A small network was trained on made-up records. Each row is its average activation on records with the value named, seen along a few directions.
Values that are neighbours, or in one group, have similar rows; names and order tell nothing.
Strong random noise was added to every row along 6 fixed directions; ignore it. To show where, here is one row again and again, with new noise each time:
[  -8  -65 -402  -39 -327   95  276  616 -125  213 -171  -65  261  -66
 -101  -46   -8  177  -19 -275  177]
[ 189  121 -563 -666  -28  -28 -114 -396 -238 -485 -115  426  470 -140
  196  484 -403 -285 -373  240  347]
[-158  -79   71  -99  390    2  -39   33  -94  124  -15  -50   34 -209
  -79 -127   43   89   33 -122 -168]
[-202 -130   13 -212  438  -31  -26  191 -196  190   -4    0  148 -319
  -76 -211   18  127   10 -172 -158]
[  -5  -16 -163  309 -198  182   86  212  146  148 -217 -333 -131  136
 -164   53  163  212   67 -170   11]
[ 192   -8 -152  -18 -184 -151   60  -70 -122 -199  -86  147   94 -308
  126  241  -42 -259 -140    2  334]
[-172  -55   67 -359  317   34   38  -58 -238   24   46  261  235 -279
   50 -112 -161  -83   39 -124  -93]
[ -62 -144  -76  224 -146  132  -21  176  -39  131 -221 -155  -69 -206
  -20  -23  125   95   70 -215  104]


Field L:
l8: [-154    9 -304 -335  207  321 -410 -108  124   28 -113 -101   26  461
  -21  -27  -89  386 -153  154 -295]
l9: [ -42 -104  449  575  156 -210  -40  -71    0  126  -11 -254 -392 -286
   35 -115  294 -147  151  -60   -2]
l2: [ 122  156 -273 -105 -822  358  162   19   89 -102  -77  395  217  510
  147  112 -369 -128   93  211  244]
l1: [ -68  139 -124 -377 -336  370   65 -548   83 -344   76  389  190  411
  200  297 -305  -70    2 -117   65]
l11: [-107   35  144  397 -383  450   -2 -361  161  -81 -241   -9 -243  164
   64  176   14  -66  279 -160   66]
l5: [-137 -168   14   16  262   48 -283  210   44  249  -40 -256 -132   47
 -159 -305  233  478  -92 -122 -269]
l10: [ -24 -239  -25 -177   -1  -90 -444   79 -201  -52  -28  213    7 -369
  297 -155 -101  -11  -94  116  160]
l6: [-390   36  452 -176  162  413   39 -247  104   72  137    1  -60  446
   56 -302  -62  201  290 -236 -561]
l7: [ 157    3 -361  -69  -68 -297 -123  380 -120   63   73   -1  212 -107
  -58   17  -29    8 -241  318  218]
l3: [  49   99 -357 -198   -4   75  -42   70   28  -37  -30 -164  184  271
 -185  108  -77  133  -71  249   -3]
l4: [ 100  183 -365 -433   43  -61   43   89  -17  -79  103   50  309  333
 -144   84 -301   39 -110  364   -9]
L is arranged as a line.
Question: A walk along L starts at l1 and steps to its neighbour l6. Put l8, l5, l10, l4 in the order it reaches them.
Answer: l5, l8, l10, l4
Question: Which values are neighbours of l11? Give them in the order they are listed.
Answer: l9

Field B:
b1: [ 158 -223   76   53  250 -512 -281  392 -213  103   -2   53  -76 -633
   75 -228  189  -63 -202  201  113]
b5: [ -84 -268 -258 -348 -186 -131 -170  526 -533  139  -77  370  407 -672
  236 -246 -233 -114  -52   47  380]
b8: [ -58   42  -63  468  350   -5 -448 -102  281  123 -186 -757 -388  238
 -305   75  304  344   22  289 -205]
b7: [ -15  -21 -169 -373   37  238   82 -236 -117 -187 -163  417  192  -94
  155  114 -175  -81  -56 -112  -26]
b6: [ 254  323 -120  177  -26 -148  549   45  173  -56   58 -223   -1  297
 -331  262   43 -136   52  156    3]
b9: [ -40   74  -12  -60  256  -34  -23 -108  155  -97   78 -311  -61  227
 -103  100  114  190 -126  -61 -180]
b4: [-158 -314 -267 -133  220  -11 -207  233 -244  146 -190 -106  132 -512
   13  -82  156  290 -171 -352  123]
b11: [-233  -82  128 -355  528 -215 -100  108 -107  113  306  -14  151 -106
   19 -241  -16  174 -108 -141 -209]
b10: [ 108 -195  -20  255  -91 -188 -357   40   69  -47  -21 -134 -157 -209
  124   20  253   60 -247   10  182]
b3: [  51  -48  -45 -264  480 -286 -177  297  -37  163  144   62   67  -40
 -109 -245   93  210 -241  105 -277]
b2: [ -41   81  508  -73  238 -140   92 -592 -189 -198  209  359    6 -352
  159   46 -217 -565  217  151   66]
B is arranged as a line.
Question: A walk along B starts at b7 and steps to its neighbour b4. Put b1, b6, b11, b10 in the order it reaches them.
Answer: b11, b10, b1, b6
Question: Which values are neighbours of b8? Give them in the order they are listed.
Answer: b5, b2
